Each row below holds a small network's activations on one input, seen along a few directions.
In each table, some parts of the input vary, and every possible input appears once, in random order.
A made-up example of a description, with smaller parts first: values(2) and (point or ring(11) or (line(4) and ring(8))).
Shared parts are said once, and a part with two or three values counts as separate values.

Rows:
x1: [ 33   0  -2   8  11 -28 -19  15   4 -20  13   1 -16  19   0 -26]
x2: [-30  -9 -18  16  10   6   1  -7  34  22 -19   3  -6  -9   1  11]
x3: [ 44   6  -5   4   8 -17 -11   9   0 -10   2  -2 -11  10  -5 -44]
x4: [-19 -10  -2  -2  24 -12  23   3  -4   1 -31   3   0   1  15  26]
x5: [-14   1  39  -3 -48  20  -7  20 -14 -14  -7 -16  15  15  16 -26]
x6: [ 36   4   6   2   4 -42  -6  -4   2 -10  21 -18 -12  12  10 -17]
x7: [-13   1   6 -12   8  22 -15 -20  12  15  11  23  31 -26 -19  22]
x8: [-31 -18   2   1  16   3 -13 -29  26   7 -17  11   0 -24   8  17]
x9: [-34 -17  -5 -18 -22  11  -6  14 -48   8  21 -32 -14  12  -1 -26]
x10: [ 27   2   8  -8 -15 -44  10 -20   3 -21  20 -15 -27  13  -1 -10]
x11: [  8   6  -8  -4   3  30  20  24   4  23   6  18  13 -12  -6  25]
x12: [-28   1  -7 -17 -45  31 -18  -7 -13 -11  -8 -27  -8  41  19 -20]
x13: [ 38  18 -10  22  -3 -10 -13  -3 -10  -9  11  12 -22  16  -7 -35]
x14: [  1  10  18 -12  24  14  24  14 -17   7   0   9  20  -7 -15  32]
x15: [ -5   2  14 -13  13  10   1  -2 -10  -3   0   5  32 -25 -24  40]
x16: [ -9   3 -12   4   5  32   0  -1  19  33  13  17  26 -11 -20  15]
x17: [-15  -5 -20   7   4  -3  18  17  19  15 -26   7 -10  -7  15  22]
x18: [-21 -23   0   2  17  -8   3 -15   3  -7 -28  -3   6 -17  11  34]
x19: [ 32  28  -4  22 -14 -15   8  -9  -8 -25  17   5 -17   0   3 -40]
What is each input in this table made of?
> values(3) or line(6) or (values(2) and ring(5))
A walk changes only the line(6) part. It starts at x19 and steps to x13. List the rest of the walk in order.
> x3, x1, x6, x10

Rows:
x20: [ 52  26   5   6   3 -25  32   5  -6  -9  15  12 -24  15   1  -2]
x21: [ -3   1 -16  19  28  -1   9 -16  21  11 -34  18   6  -8   2  22]
x22: [ -1  -4  16   2  22 -12   3 -21 -12   0  11  13  17 -37 -37  29]
x23: [-17  -1  10 -30 -23  27  -7  -7   2  16  18  -4  21 -12 -10 -11]
x24: [  3 -20   0  -8  34 -12  20  11  11   7 -24   9   8  -4 -10  45]
x25: [-30  -8   8 -27   0  20   6   4 -38  -3   9 -16  19   1   8  23]
x26: [  8   4 -32  23   7  20   5   5  33  23  -7  42   1 -28   0  18]
x27: [ 21  12  26   3 -45   0  -4  -6 -10 -29   7 -25   9  17   6 -25]
x28: [ 10  11 -11   2 -20   1   6  39 -37  -1  13 -21 -13  18   1 -41]
x29: [ 12   6   1   2  17   0   0 -28  19  16  22  16  17 -29 -18  14]
x30: [-29   2 -18  10 -31  48  -5  17  10  19  -5  21   7  -6  12  -2]
x31: [  9  -5  -8  -3  -5   8 -30  18 -18 -13  12 -20 -12  17   6 -51]
x32: [ 12  -4  16  -1 -26  -1 -46  -9 -11 -16   0 -10  -1  23   4 -42]
x33: [ 48  20  19  16  -6 -34   4 -15  13 -29  12   1   2   5  -5  -2]
x34: [-41   0  -2   3 -10  29   2  -1   1   6 -32  -3  12  15  12   2]
x35: [-16 -17 -24   9  12 -60   5 -34  33 -13 -19 -16 -49  -3  33  -1]
x36: [ 39   3   9  12  15 -32 -36 -21  11 -19   4  15  -9  11  -8 -22]
x37: [ 24  17  10  -5 -38   8  23  13 -31 -11   9 -15 -15  29  10 -21]
x38: [ -5 -19  11  14  33  -8  10   5  19  19 -30   9  11 -14   9  36]
x39: [  3   4  -5 -19  30 -14  12   0  -7 -12   1  14  14 -32  -7  45]
x40: [-26  14 -13  -7 -18  41 -12  -1   8  25  22  -1  12  11 -13  -6]
x41: [ 37   0 -12   7  36 -19 -16   7   6 -14  16   4 -19   4  -5 -33]
x42: [-34 -21  15 -23  -5  19  12  25  -8   1 -22 -12  12  16   0  25]
x43: [-39 -21  24   1  -5  20   3  17  -3  12 -28 -10  16   5  18  14]
x44: [  9  10 -29   0  14  13  -2  -6  30  26  21  21   6 -16 -19  17]
x45: [ 38  20 -14  10  22 -31  19  29 -11   2  18   4 -20   6  -9 -23]
x46: [-35  -3  31 -15 -14  22  -9  -8 -32  -1  10  -9  19 -17 -22   9]
x47: [-47 -27 -15   1 -29 -27  -4 -23  11 -16 -19 -37 -45  15  39 -16]
The inputs of x26 and x30 match in every part but one. If x20 is changed in the same way as x26 into x30, which row does it become?
> x37
What is each input in this table made of?
> values(2) and (point or ring(5) or ring(8))
Which other rows does x32 become when the ring(5) part takes its other values? List them by row number.
> x27, x28, x31, x37
Which other rows does x40 become when the values(2) part takes its other values? List them by row number.
> x44

Rows:
x48: [-26   3  10  -1 -13  31   9  -3  -4   6 -11  12  16 -10   3  18]
x49: [  3   5  22  -2 -18   4   4  25 -35 -14   3 -20  -1  24   4 -24]
x50: [-27  -7  11 -26   3  23  -6   2 -17  12  18  -3  23 -12  -7  20]
x51: [  3  18  -6  -1 -29  23   0  25 -11   0  15  -7  -3  25   0 -23]
x52: [ 32   4  10  -2  -3 -48   5  -8  -3 -32   6 -12 -20   7  12 -15]
x53: [-34  -8   1  -6  -7  16  15   2  10  19 -19  -7   1  -2   8  14]
x54: [ -2  -9  19  -7 -35 -12  -7   0 -21 -26   3 -33 -10  16  16 -17]
x55: [ 46  11   9   4  11 -30  12  15 -22 -14   4  -1 -11  15  -2 -21]
x56: [-40 -15 -18 -12   5  14   9  13  -7   8 -21  -8  -9  -5  12  13]
x57: [  9   4   1  14  11   1  11  -9  11   6  -8  25   8 -20 -12  26]
x58: [-25 -13   7  -7  -6  29  -2   2  12   6 -28   5  18   1  11  19]
x59: [  7  -3   1  12  22  -5  -3  -3  27   8 -23  18   9 -10  -1  28]
x60: [ -9 -11 -28   7  36 -20  10   6   9   6 -11   5 -14 -10   7  21]
x61: [-13  -5   7  -2 -31  -2 -28 -19  -7 -13   4 -17 -10  20   8 -29]
x62: [ 28   8 -17  18   5  -9 -16  -6  15   3  17   8 -16  -5  -2 -38]
x63: [ 48  21 -18   8  -1  -6   8  13   1   1  18  10 -15  14  -5 -19]
x64: [  6  -7   2 -16  29  -7  -1  -4   1   9  22  11  12 -24 -28  26]
x65: [ 20   6  -2   9   7 -29 -16 -32  12 -20  10  -1 -23  12   1 -29]
x66: [-11  -1  -9   4 -28  18 -23   8  -1   3  11  -5  -4   6   1 -41]
x67: [-24   4   8 -12  -3  30   0  -7  -6   7  -3  -1  30 -12  -5  20]
x68: [ 12   4  -2   3  23  -2   4 -14  11   5   1  12  21 -23 -23  27]
x69: [ -1  -8  -8  15  21 -18  16  -6  24  18 -10   9  -2  -8   2  22]
The inputs of x60 and x56 match in every part but one. If x57 is changed in the same way as x60 into x56, which row does it become?
> x48
What is each input in this table made of?
> values(2) and (ring(5) or line(6))
A walk changes only the ring(5) part. It starts at x63 and steps to x55. List the rest of the walk in order.
> x52, x65, x62
